A small network was shown many inputs. Here are its activations along a few directions, one row for each input.
In each table, some parts of the input vary, and every possible input appears once, in random order.
A made-up example of a description, with smaller parts first: line(6) and (point or (values(2) and ring(5)) or line(11)).
Shared parts are said once, and a part with two or three values counts as separate values.
In the rows, 128 means zero.

Other details of the inputs vary at random and push rows far along two fixed directions, the same in every table; ignore that.

Table:
r1: [ 51 156 182 133  65  87 121 245 110 132  63]
r2: [126 166 227 195 166 155 190 127  96  82  43]
r3: [107 129 117 139 130  87 122 172 107 157 130]
r4: [ 79 164 152 108  90  71 136 221  76 116 110]
r5: [174 125  53  89  98 132  93  87 152 161 237]
r6: [200 143 174 215 215 196 146  23 133 121 121]
r7: [ 77 111 149 160 144  92 161 193 114 146  88]
r8: [ 88 131 102  71  85  84  98 179 102 128 130]
r9: [198 132 136 175 168 195 152  24 162 125 158]
r10: [189 114 120 162 177 171 126  49 162 129 146]
r11: [ 81 129  79  97  96  79 101 181  96 172 173]
r12: [205 124 137 129 151 201 141  24 179  91 139]
r13: [105 116  70  41  54  76 102 194 135 129 165]
r14: [ 72 121 128  92 101  92 128 192 104 122  92]
r15: [154  99  44  77  88 127 106 110 171 160 220]
r16: [ 93 136 214 175 169 149 182 139  98  93  24]
r17: [ 83 111 132  91 107  73 126 208 122 114  88]
r18: [145 108  41  79 101 129  79  91 151 168 216]
r19: [ 51 137 152 161  71  84 121 234 115 181 107]
r20: [186 102 122 163 185 216 145   4 176 130 146]
r21: [135 106  88 117 115 136 141 118 156 150 173]
r22: [144 130 184 156 170 147 149 111 126  85  64]
r23: [143 156 185 205 169 161 180  95 108 131 109]
r24: [182 125  49  40  75 129  73  90 167 123 216]
r25: [172 123  51  41  94 137  55  72 154 125 206]
r26: [133 142 178 153 163 162 148  95 114  88  71]
r27: [201 114  65  62 118 143  62  58 177 110 191]
r28: [123 126 177 199 184 173 174  88 113 131  83]
r29: [163 118 170 200 199 176 163  70 143 120  99]
r30: [ 98 112  69  47  71  55  79 206 130 126 149]
r31: [ 56 136 175 187 149 105 171 189  72 144  68]
r32: [ 84 154 173 136 129  76 128 208  73 107  70]
Description of these inputs: values(2) and (point or (values(3) and line(5))).
The inputs of r31 and r26 match in every part but the values(2) part. If r15 is changed in the same way as r31 into r26, which row does it become?
> r13

Table:
r33: [104 128 155 135  67  99 123 208 142 130  97]
r34: [158 134 111 121 115 167  71  73 153 133 140]
r35: [112 145 129 136 126  64 103 192  92 125 108]
r36: [116  92  30  40 117  85  87 136 152 161 181]
r37: [ 78 141 159 116 111  67  93 212  94 142 100]
r38: [111 152 195 162 143 155 168 119  60  97  71]
r39: [148  91  95 116 148 182 135  70 189 124 151]
r40: [157 154 142 144 136 185 152  60 141  86 138]
r41: [157 141 100 207 145 166 145  65 137 210 230]
r42: [ 83 156 155 108  67  73 175 212 115 117 105]
r43: [146 137  66  48 104  80  92 148 104 116 192]
r44: [130 139  65  47  90  93  89 139 108 129 182]
r45: [188  87 104 141 196 142 124  80 136 118 134]
r46: [ 90 119 178 191 184 144 176 112 106 125  41]
r47: [ 92 106 186 175 156 143 210 169 137 122  54]
r48: [176 127 177 163 145 202 107  52 180 114 125]
What do these inputs look like to the network?
> point or (values(3) and line(5))
Change only the values(3) part in r47. List by row number the other rows that result.
> r33, r42

Table:
r49: [ 78 135 135 131 122  97 141 181  93 145 113]
r50: [ 89 129 131 130 113  96 147 182 105 140 116]
r51: [151 129 137 130 146 143 118  95 134 119 122]
r52: [168 136 182 175 178 177 153  66 139  94  93]
r53: [ 94 138 157 132 134  95 139 181  95 121  94]
r54: [172 138 182 168 171 184 161  62 139  93  91]
r55: [135 127 107 102 118 130 114 118 135 117 139]
r56: [136 127 111  97 121 131 111 111 131 122 143]
r57: [155 130 163 152 150 171 136  82 143 106 104]
r58: [ 85 137 153 127 120  98 129 181  94 125  92]
r59: [ 94 125 125 123 109 101 144 178 115 142 123]
r60: [140 123 122 114 119 139 112 110 143 119 133]
r61: [137 118 102 121 129 125 112 115 135 149 155]
r62: [138 126 120 110 121 139 119 109 142 117 134]
r63: [ 87 134 133 129 121  91 146 183  89 143 116]
r64: [139 116  97 121 129 123 118 122 140 138 158]
r65: [137 118 102 117 132 123 117 117 133 144 161]
r66: [135 123 113  99 112 137 116 117 147 122 140]
r67: [131 122  97 118 123 132 119 116 137 137 154]
r68: [136 114 105 121 119 130 118 121 151 148 152]
r69: [132 117  96 121 120 131 111 118 140 140 153]
r70: [137 117  96 123 126 124 112 120 142 144 153]
r71: [107 147 195 170 151 129 173 149  96 102  59]
r72: [145 129 122 108 131 132 121 110 126 116 135]
r73: [132 119 103 119 125 131 111 116 131 145 155]
r74: [155 159 122 115 104 129 102 115 125 125 162]
r75: [160 130 164 152 157 163 144  86 144 103 106]
r76: [137 115 102 119 123 125 120 122 146 140 159]
r77: [147 126 117 116 134 131 117 115 139 112 133]
r78: [140 121 100 102 119 120 102 126 144 125 141]
r79: [138 113 105 118 120 128 123 124 147 143 159]
r80: [139 121  96 116 123 126 126 119 134 134 155]
r81: [148 153 108 126 104 126 107 120 124 147 180]
r82: [141 125 117 115 124 137 110 112 137 116 131]
r83: [ 78 132 135 134 112  99 145 184 106 142 111]
r84: [ 80 126 139 137 108 102 140 188 111 147 109]
r85: [ 88 133 147 128 113  92 133 189 108 126  92]
r86: [116 147 220 197 171 150 175 132 106 104  41]
r87: [132 117 103 113 115 137 123 118 148 142 155]
r88: [171 142 177 172 178 177 160  63 128  89  89]
r89: [ 83 127 136 142 116  92 139 188 110 148 108]
r90: [132 115 101 118 114 134 112 116 145 143 157]
The inputs of r63 and r72 match in every part but one. If r84 is changed in the same way as r63 into r72, which row does it become?
> r57
The inputs of r55 and r67 match in every part but one. If r56 is changed in the same way as r55 into r67, which row does it become?
> r49
What do these inputs look like to the network?
> values(2) and (point or (line(4) and ring(5)))
Change only the values(2) part in r87. List by row number the other rows that result.
> r66
Change only the values(2) part in r68. List by row number the other rows that result.
> r86

Table:
r91: [133  76 111 157 168 162 144  80 169 148 126]
r92: [115 149 208 166 158 140 192 141 100  87  59]
r93: [111 120  81 101 117  94  92 147 115 164 173]
r94: [154 136 141 164 166 184 149  53 130 136 141]
r95: [158 133 131 116 154 147 100  77 129 108 127]
r96: [111 115  85  90  94 104 127 151 125 163 176]
r97: [136 130 110 106 129 117  98 125 119 108 125]
r98: [153 132 128 166 135 167 120  82 147 140 143]
r99: [162 131 126 164 135 161 129  90 160 136 144]
r100: [164 126 141 159 139 160 135  92 161 138 150]
r101: [129 119 103  68 109  93  94 150 125 126 144]
r102: [116 121  72 103  95 104 132 156 134 150 173]
r103: [140 124  97 136 138 111 121 132 129 141 150]
r104: [ 79 149 170 143  99  88 142 213 105 110  66]
r105: [ 50 100 166 134 139  97 159 209 111 115  31]
r106: [158 135 132 173 162 183 153  54 129 126 138]
r107: [176 127 141 121 158 143 123  86 143  95 127]
r108: [119 130 119 136 113 134 108 126 136 161 153]
r109: [117 155 195 176 157 145 185 133 100  84  52]
r110: [111 129 102  78  81 109  81 154 137 136 148]
r111: [168 129 145 121 126 156 120  96 163 102 129]
r112: [159 126 142 154 136 164 127  84 154 149 145]
r113: [ 66 144 173 117 108  89 166 207  77 117  73]
r114: [140 118 108 128 140 111 125 134 130 142 158]
r115: [117 127  94  84  75 107  84 157 139 125 144]
r116: [116 114  82  95  98 101 135 158 132 152 181]
r117: [116 119  72 109 113  94  96 151 116 154 169]
r118: [115 142 198 196 181 125 170 138  86 137  77]
r119: [ 59 150 168 125 116  98 154 194  71 117  74]
r120: [123 122 110  72  75 104  93 159 145 134 146]
r121: [153 134 120 116 132 164 128  78 134  99 129]
r122: [171 132 122 122 149 140 114  88 144  95 124]
The inputs of r97 and r117 match in every part but one. If r110 is changed in the same way as r97 into r117, which row does it become?
> r108
What do these inputs look like to the network?
> values(2) and (point or (values(3) and ring(5)))
Change only the ring(5) part in r109. List by row number the other rows that result.
> r92, r113, r119, r121
Change only the values(2) part in r114. List by row number the other rows that result.
> r107
